These are the activations of a small network on made-up records, seen along a few directions, one row for each record.
Each row is followed by the record's values for the fields GIK, GEV, FEZO, LUVUP, FAD, TULIM, KUDI, RATO.
The largest differences between rows may come from other fields.
In the rows, zero is written as 500.
Random noise pushes rows far along 8 fixed directions. That doesn't count. These rows show it; they differ only by the noise:
[244 523 335 502 565 660 514 460 550 490 769 477 327 335 494 324 371 407
 361 538 614 595 533 640 797 269 581 309 224 323]
[515 751 397 427 368 439 361 781 438 429 579 417 518 367 675 335 419 427
 648 460 470 591 441 481 598 379 472 402 584 507]
[568 543 576 562 431 471 461 647 454 399 575 587 455 367 670 282 326 519
 397 532 640 447 770 586 449 452 503 378 412 477]
[613 568 474 466 379 645 418 471 509 341 518 561 354 506 515 545 485 460
 373 461 485 529 517 669 670 516 458 457 507 413]
[618 468 493 546 450 311 453 672 523 458 557 507 666 524 544 376 472 593
 495 430 464 479 583 381 328 475 450 561 449 579]
[571 607 505 536 438 514 438 679 508 453 565 538 549 500 522 425 456 558
 518 383 461 504 554 415 388 394 456 546 537 476]
[437 757 772 887 387 743 383 849 578 463 670 885 570 530 733 435 403 611
 421 251 684 537 899 479 238 494 310 580 522 465]
[573 515 511 545 503 512 439 713 527 493 387 563 552 535 487 519 388 636
 595 410 438 565 525 478 209 395 467 510 730 529]
[565 607 487 491 356 566 414 595 563 401 567 603 541 609 433 542 636 521
 489 307 395 463 504 465 559 475 389 623 457 441]
[314 779 424 597 310 795 281 677 656 423 580 707 474 634 562 721 655 420
 574 248 438 744 369 672 780 544 281 533 600 442]

[460 606 560 517 354 571 436 538 546 443 545 656 532 578 502 544 696 466
 512 375 503 398 579 539 653 585 375 579 383 464] | {GIK: rak, GEV: bedak, FEZO: niduk, LUVUP: padid, FAD: koso, TULIM: zula, KUDI: dif, RATO: sis}
[779 246 479 395 460 281 465 290 522 436 318 454 590 680 425 671 624 603
 395 549 406 435 415 583 495 774 430 565 514 609] | {GIK: rak, GEV: pev, FEZO: gezum, LUVUP: mugor, FAD: koso, TULIM: puvir, KUDI: lafar, RATO: pon}
[573 590 484 318 432 693 545 212 422 419 645 445 283 458 348 483 622 408
 319 495 495 273 502 528 860 434 552 521 259 245] | {GIK: rak, GEV: bedak, FEZO: gezum, LUVUP: padid, FAD: zefol, TULIM: fem, KUDI: lafar, RATO: pon}
[399 234 407 554 743 387 589 387 580 665 528 403 595 526 366 490 401 649
 464 556 513 578 426 427 313 423 565 488 445 536] | {GIK: rak, GEV: pev, FEZO: gomo, LUVUP: mugor, FAD: koso, TULIM: puvir, KUDI: dif, RATO: biti}
[379 299 531 365 579 377 618 464 518 549 454 553 493 458 338 329 510 540
 527 585 554 247 698 540 460 412 595 402 268 426] | {GIK: rak, GEV: mepe, FEZO: gagun, LUVUP: padid, FAD: koso, TULIM: zula, KUDI: dif, RATO: sis}
[498 603 465 418 347 286 370 605 523 516 572 503 745 621 532 487 756 531
 632 352 428 393 432 380 637 620 328 614 378 547] | {GIK: rak, GEV: pev, FEZO: gezum, LUVUP: mugor, FAD: koso, TULIM: zula, KUDI: lafar, RATO: pon}
[530 685 539 331 354 755 455 441 380 348 327 559 174 375 568 579 494 317
 532 596 540 455 496 814 809 534 531 316 654 381] | {GIK: rak, GEV: bedak, FEZO: sili, LUVUP: padid, FAD: koso, TULIM: zula, KUDI: dif, RATO: sis}
[250 371 488 600 661 602 539 446 615 648 498 568 502 549 414 584 448 560
 508 515 560 610 486 565 427 477 518 449 506 487] | {GIK: rak, GEV: pev, FEZO: gagun, LUVUP: padid, FAD: zefol, TULIM: fem, KUDI: dif, RATO: kasib}
[553 363 421 483 530 405 452 378 526 494 527 442 509 513 531 497 454 553
 380 574 553 537 466 611 588 603 471 416 421 525] | {GIK: rak, GEV: pev, FEZO: gezum, LUVUP: padid, FAD: koso, TULIM: zula, KUDI: dif, RATO: sis}
[553 439 396 336 426 308 417 449 485 454 370 412 521 517 550 563 578 450
 584 589 452 538 351 655 702 663 460 403 541 589] | {GIK: rak, GEV: pev, FEZO: gomo, LUVUP: mugor, FAD: koso, TULIM: puvir, KUDI: lafar, RATO: biti}
[547 511 446 449 428 367 487 636 499 431 530 489 560 461 500 370 499 494
 546 473 439 453 548 454 490 413 512 500 431 523] | {GIK: natam, GEV: pev, FEZO: gomo, LUVUP: padid, FAD: zefol, TULIM: fem, KUDI: dif, RATO: pon}
[184 408 478 669 617 582 474 547 677 669 540 673 618 617 429 598 539 641
 539 383 565 597 525 546 415 478 402 507 440 491] | {GIK: rak, GEV: pev, FEZO: gezum, LUVUP: padid, FAD: zefol, TULIM: fem, KUDI: dif, RATO: pon}
[554 252 471 548 502 501 515 308 588 367 587 596 395 520 476 468 448 522
 171 576 603 486 679 749 648 583 500 404 216 453] | {GIK: natam, GEV: pev, FEZO: gezum, LUVUP: padid, FAD: koso, TULIM: zula, KUDI: lafar, RATO: sis}
[436 324 557 695 546 470 462 354 565 513 537 604 496 500 703 537 390 528
 276 632 734 621 638 764 573 770 438 358 388 588] | {GIK: rak, GEV: pev, FEZO: gomo, LUVUP: mugor, FAD: koso, TULIM: puvir, KUDI: dif, RATO: pon}
[629 549 584 446 595 707 561 341 404 535 521 456 337 461 377 491 387 607
 378 493 536 368 547 442 389 355 579 508 570 297] | {GIK: rak, GEV: pev, FEZO: gezum, LUVUP: mugor, FAD: koso, TULIM: puvir, KUDI: lafar, RATO: kasib}
[607 536 607 356 384 336 478 583 436 481 472 574 610 537 431 365 639 611
 576 406 497 147 680 395 445 486 436 566 362 435] | {GIK: rak, GEV: pev, FEZO: gezum, LUVUP: padid, FAD: zefol, TULIM: zula, KUDI: dif, RATO: nofut}
[266 396 467 547 499 598 369 513 675 588 254 726 555 715 440 842 640 603
 644 409 490 664 383 791 527 680 328 456 692 553] | {GIK: rak, GEV: pev, FEZO: gezum, LUVUP: mugor, FAD: koso, TULIM: fem, KUDI: dif, RATO: keta}
[329 581 310 563 628 459 404 624 551 665 637 326 621 466 585 475 383 546
 634 474 493 775 253 395 473 393 468 435 614 552] | {GIK: rak, GEV: pev, FEZO: gezum, LUVUP: padid, FAD: koso, TULIM: zula, KUDI: lafar, RATO: sis}
[347 635 536 572 441 597 394 542 508 519 589 609 466 463 665 485 492 477
 481 482 654 542 584 651 675 573 407 390 447 453] | {GIK: rak, GEV: pev, FEZO: gezum, LUVUP: padid, FAD: zefol, TULIM: fem, KUDI: lafar, RATO: kasib}
[589 729 642 553 464 568 524 597 389 522 635 488 531 428 553 357 486 514
 514 415 527 349 626 244 357 387 509 621 496 431] | {GIK: rak, GEV: bedak, FEZO: niduk, LUVUP: padid, FAD: zefol, TULIM: fem, KUDI: lafar, RATO: kasib}
[439 450 429 490 486 545 493 610 593 461 435 587 496 576 387 576 540 523
 567 419 393 566 473 554 456 413 486 517 558 498] | {GIK: ramu, GEV: pev, FEZO: sili, LUVUP: padid, FAD: koso, TULIM: zula, KUDI: lafar, RATO: sis}
[692 732 606 499 303 647 447 527 436 304 694 591 380 456 565 382 527 444
 315 385 525 356 695 483 655 466 449 564 353 339] | {GIK: natam, GEV: pev, FEZO: gezum, LUVUP: padid, FAD: koso, TULIM: fem, KUDI: lafar, RATO: biti}
[565 557 543 397 478 691 525 275 392 393 620 492 188 332 534 364 375 426
 243 621 677 341 676 701 791 448 579 314 301 264] | {GIK: rak, GEV: pev, FEZO: gezum, LUVUP: padid, FAD: zefol, TULIM: zula, KUDI: lafar, RATO: nofut}
[327 433 422 585 453 628 473 466 697 468 556 669 536 686 343 689 717 479
 448 342 424 590 434 587 670 534 391 615 344 480] | {GIK: natam, GEV: bedak, FEZO: gezum, LUVUP: padid, FAD: zefol, TULIM: zula, KUDI: dif, RATO: nofut}
[387 606 459 429 558 627 506 522 484 584 555 476 449 464 388 462 491 546
 577 431 484 448 461 432 507 294 528 483 510 353] | {GIK: rak, GEV: pev, FEZO: gezum, LUVUP: padid, FAD: zefol, TULIM: fem, KUDI: lafar, RATO: kasib}
[318 434 378 347 508 491 464 455 540 511 465 501 422 470 424 470 563 467
 569 535 528 444 452 695 774 447 523 338 361 418] | {GIK: rak, GEV: pev, FEZO: gomo, LUVUP: vadu, FAD: zefol, TULIM: tenuv, KUDI: dif, RATO: kasib}
[407 598 654 510 470 540 406 759 476 564 301 717 526 492 576 483 433 655
 716 435 611 393 709 621 272 466 414 383 708 472] | {GIK: rak, GEV: pev, FEZO: gezum, LUVUP: padid, FAD: koso, TULIM: zula, KUDI: lafar, RATO: sis}
[374 428 433 315 637 564 606 634 420 545 235 472 310 304 334 387 279 541
 713 626 484 448 537 624 310 120 722 270 697 402] | {GIK: natam, GEV: bedak, FEZO: gezum, LUVUP: padid, FAD: zefol, TULIM: fem, KUDI: dif, RATO: kasib}
[419 521 672 648 507 407 565 628 407 514 567 589 516 291 760 230 343 459
 455 636 743 403 836 509 396 516 555 377 346 567] | {GIK: rak, GEV: bedak, FEZO: sili, LUVUP: padid, FAD: zefol, TULIM: fem, KUDI: dif, RATO: pon}
[517 453 449 441 516 226 419 600 490 620 389 415 732 567 544 519 542 630
 690 487 469 511 376 421 370 597 419 506 621 633] | {GIK: godeg, GEV: pev, FEZO: gezum, LUVUP: mugor, FAD: koso, TULIM: puvir, KUDI: dif, RATO: pon}
[569 389 428 610 640 709 406 360 630 581 320 486 490 746 387 912 462 675
 495 413 378 775 202 589 326 619 413 564 904 535] | {GIK: rak, GEV: pev, FEZO: gomo, LUVUP: mudub, FAD: zefol, TULIM: nez, KUDI: lafar, RATO: pon}
[539 630 531 430 382 767 489 356 541 431 515 605 411 657 281 711 778 465
 468 306 361 378 417 477 692 511 415 704 469 338] | {GIK: rak, GEV: bedak, FEZO: niduk, LUVUP: padid, FAD: koso, TULIM: fem, KUDI: dif, RATO: biti}
[659 310 527 448 484 508 475 372 553 382 438 611 398 586 377 538 456 624
 304 489 508 396 645 701 506 538 482 450 427 422] | {GIK: natam, GEV: mepe, FEZO: gomo, LUVUP: padid, FAD: koso, TULIM: zula, KUDI: lafar, RATO: sis}
[566 468 477 346 561 616 561 396 444 505 319 438 355 488 315 595 487 523
 571 534 402 433 407 528 443 379 592 488 672 411] | {GIK: rak, GEV: bedak, FEZO: niduk, LUVUP: padid, FAD: koso, TULIM: fem, KUDI: lafar, RATO: biti}
[418 407 586 482 480 554 531 440 484 481 300 646 400 486 507 583 528 468
 517 596 580 436 602 732 542 603 514 397 529 518] | {GIK: rak, GEV: bedak, FEZO: sili, LUVUP: padid, FAD: zefol, TULIM: fem, KUDI: dif, RATO: kasib}
[394 382 412 519 556 518 451 347 568 548 472 504 469 548 524 629 496 517
 431 565 569 623 412 698 658 635 451 395 482 517] | {GIK: godeg, GEV: pev, FEZO: gezum, LUVUP: padid, FAD: zefol, TULIM: fem, KUDI: lafar, RATO: pon}
[448 479 447 523 509 577 461 365 540 489 480 490 411 508 561 632 490 421
 433 574 540 657 393 684 685 633 479 411 534 520] | {GIK: rak, GEV: pev, FEZO: gomo, LUVUP: mugor, FAD: zefol, TULIM: fem, KUDI: lafar, RATO: det}
[392 359 617 555 536 365 608 504 499 545 370 594 558 465 545 463 530 461
 555 619 601 415 669 539 395 598 544 462 414 616] | {GIK: godeg, GEV: bedak, FEZO: maro, LUVUP: mugor, FAD: zefol, TULIM: fem, KUDI: lafar, RATO: det}
[606 329 492 561 583 363 607 452 517 473 534 417 568 505 455 445 446 497
 394 566 440 533 510 362 329 493 587 584 433 599] | {GIK: natam, GEV: pev, FEZO: benev, LUVUP: padid, FAD: koso, TULIM: fem, KUDI: lafar, RATO: biti}
[497 525 523 571 400 463 525 612 540 420 557 590 583 530 504 471 617 434
 496 422 434 480 567 419 501 501 472 620 383 560] | {GIK: natam, GEV: bedak, FEZO: sili, LUVUP: padid, FAD: zefol, TULIM: fem, KUDI: dif, RATO: pon}
[264 411 428 543 535 357 450 520 543 568 527 517 548 421 673 426 443 463
 532 627 658 595 542 696 654 600 479 292 375 588] | {GIK: rak, GEV: pev, FEZO: gomo, LUVUP: padid, FAD: zefol, TULIM: fem, KUDI: lafar, RATO: pon}
[389 633 388 370 440 534 420 556 459 510 319 424 439 465 576 650 564 344
 750 557 428 655 232 628 703 557 484 395 748 572] | {GIK: godeg, GEV: bedak, FEZO: sili, LUVUP: padid, FAD: koso, TULIM: zula, KUDI: lafar, RATO: beg}
[604 544 460 494 517 596 540 304 466 497 559 361 459 541 447 629 574 422
 416 503 400 555 291 378 587 550 527 630 538 495] | {GIK: rak, GEV: bedak, FEZO: sili, LUVUP: padid, FAD: zefol, TULIM: fem, KUDI: lafar, RATO: pon}

Here are new rows. What are their fields?
[630 331 496 527 543 395 534 387 517 504 460 452 557 554 444 544 495 565
 415 547 468 487 482 464 396 577 511 561 488 578] | {GIK: rak, GEV: bedak, FEZO: gomo, LUVUP: padid, FAD: zefol, TULIM: fem, KUDI: dif, RATO: kasib}
[503 360 361 595 698 547 452 311 529 605 521 324 452 485 576 611 251 588
 356 633 576 805 281 617 473 566 522 364 667 539] | {GIK: rak, GEV: pev, FEZO: gezum, LUVUP: mugor, FAD: koso, TULIM: zula, KUDI: dif, RATO: pon}
[280 437 352 268 477 371 521 466 490 534 443 449 488 425 409 424 642 406
 664 582 485 377 436 625 793 436 554 364 310 465] | {GIK: rak, GEV: bedak, FEZO: niduk, LUVUP: padid, FAD: zefol, TULIM: fem, KUDI: dif, RATO: pon}
[548 559 522 544 487 260 452 664 477 586 513 427 746 521 607 435 520 563
 649 458 474 512 449 285 310 561 439 583 572 648] | {GIK: rak, GEV: pev, FEZO: gomo, LUVUP: mugor, FAD: zefol, TULIM: fem, KUDI: dif, RATO: det}
[309 307 448 623 592 454 472 455 634 593 475 575 580 575 514 606 498 554
 497 540 578 638 486 652 499 614 441 431 456 596] | {GIK: rak, GEV: bedak, FEZO: gomo, LUVUP: padid, FAD: koso, TULIM: zula, KUDI: lafar, RATO: sis}
[738 431 543 682 392 429 502 348 495 300 697 488 474 464 712 431 451 372
 120 605 593 577 623 557 656 740 487 543 268 616] | {GIK: natam, GEV: bedak, FEZO: gomo, LUVUP: padid, FAD: zefol, TULIM: fem, KUDI: dif, RATO: kasib}
[585 565 456 473 391 375 436 452 475 448 609 401 579 516 606 482 618 405
 468 508 482 499 417 446 705 647 434 554 383 567] | {GIK: rak, GEV: bedak, FEZO: niduk, LUVUP: padid, FAD: zefol, TULIM: zula, KUDI: lafar, RATO: nofut}
[507 550 543 597 541 647 577 603 529 499 501 555 502 537 379 551 496 522
 537 382 384 544 496 327 265 327 538 657 611 480] | {GIK: natam, GEV: bedak, FEZO: sili, LUVUP: padid, FAD: koso, TULIM: fem, KUDI: lafar, RATO: biti}
[497 435 232 150 357 184 454 527 469 376 497 335 514 408 444 319 629 374
 605 587 379 398 379 612 898 431 550 352 253 500] | {GIK: natam, GEV: pev, FEZO: gezum, LUVUP: padid, FAD: zefol, TULIM: fem, KUDI: dif, RATO: pon}
[494 452 512 475 477 367 486 405 462 500 608 487 519 434 611 363 498 502
 377 582 657 396 621 576 674 609 476 404 257 482] | {GIK: godeg, GEV: pev, FEZO: gezum, LUVUP: mugor, FAD: koso, TULIM: puvir, KUDI: dif, RATO: pon}
[787 209 651 537 607 400 626 327 434 494 197 499 492 559 447 624 401 628
 399 653 496 412 585 504 117 659 575 550 695 635] | {GIK: godeg, GEV: bedak, FEZO: sili, LUVUP: padid, FAD: zefol, TULIM: fem, KUDI: lafar, RATO: pon}
[445 635 442 508 437 517 421 523 439 460 477 418 418 383 747 538 451 311
 560 627 548 715 357 647 733 629 492 362 626 599] | {GIK: rak, GEV: bedak, FEZO: sili, LUVUP: padid, FAD: koso, TULIM: fem, KUDI: lafar, RATO: biti}
[336 280 503 571 512 607 499 508 679 487 235 772 489 679 344 771 607 567
 544 448 455 578 539 775 431 570 438 494 577 549] | {GIK: natam, GEV: bedak, FEZO: gezum, LUVUP: padid, FAD: zefol, TULIM: fem, KUDI: lafar, RATO: pon}
[291 558 469 537 550 625 421 587 564 611 436 585 500 525 511 603 473 571
 627 441 545 623 439 623 495 466 434 410 642 464] | {GIK: rak, GEV: pev, FEZO: gezum, LUVUP: mugor, FAD: koso, TULIM: puvir, KUDI: dif, RATO: pon}
[429 462 385 504 513 542 433 385 586 541 476 480 514 613 455 700 587 496
 507 473 451 652 284 588 652 617 421 511 565 533] | {GIK: godeg, GEV: pev, FEZO: gomo, LUVUP: padid, FAD: zefol, TULIM: fem, KUDI: dif, RATO: kasib}
[366 261 461 486 681 635 657 154 556 580 606 508 363 502 255 508 505 551
 267 564 588 375 574 564 610 401 600 475 193 320] | {GIK: godeg, GEV: bedak, FEZO: gezum, LUVUP: padid, FAD: zefol, TULIM: fem, KUDI: lafar, RATO: pon}
[225 588 537 677 531 655 537 555 596 601 659 635 574 549 466 536 628 468
 525 365 526 545 519 386 521 446 445 620 368 477] | {GIK: rak, GEV: bedak, FEZO: sili, LUVUP: padid, FAD: zefol, TULIM: fem, KUDI: dif, RATO: kasib}
[590 619 587 433 345 548 452 480 466 393 566 606 447 504 509 441 608 479
 433 429 538 286 650 543 666 550 427 521 356 393] | {GIK: rak, GEV: pev, FEZO: gomo, LUVUP: padid, FAD: koso, TULIM: zula, KUDI: dif, RATO: sis}
[787 152 579 510 527 234 571 318 500 449 263 480 604 614 471 607 530 584
 377 645 467 431 551 538 278 771 512 570 519 704] | {GIK: rak, GEV: bedak, FEZO: niduk, LUVUP: mugor, FAD: zefol, TULIM: fem, KUDI: lafar, RATO: det}
[394 532 249  78 388 161 378 681 388 480 182 306 485 326 598 415 521 354
 940 705 412 508 267 757 801 483 556 158 672 612] | {GIK: rak, GEV: pev, FEZO: gomo, LUVUP: padid, FAD: zefol, TULIM: fem, KUDI: lafar, RATO: pon}
[585 319 537 637 682 586 558 282 558 587 580 496 503 599 385 572 400 691
 266 483 562 503 536 430 293 512 494 576 467 443] | {GIK: godeg, GEV: pev, FEZO: gezum, LUVUP: padid, FAD: koso, TULIM: zula, KUDI: lafar, RATO: sis}
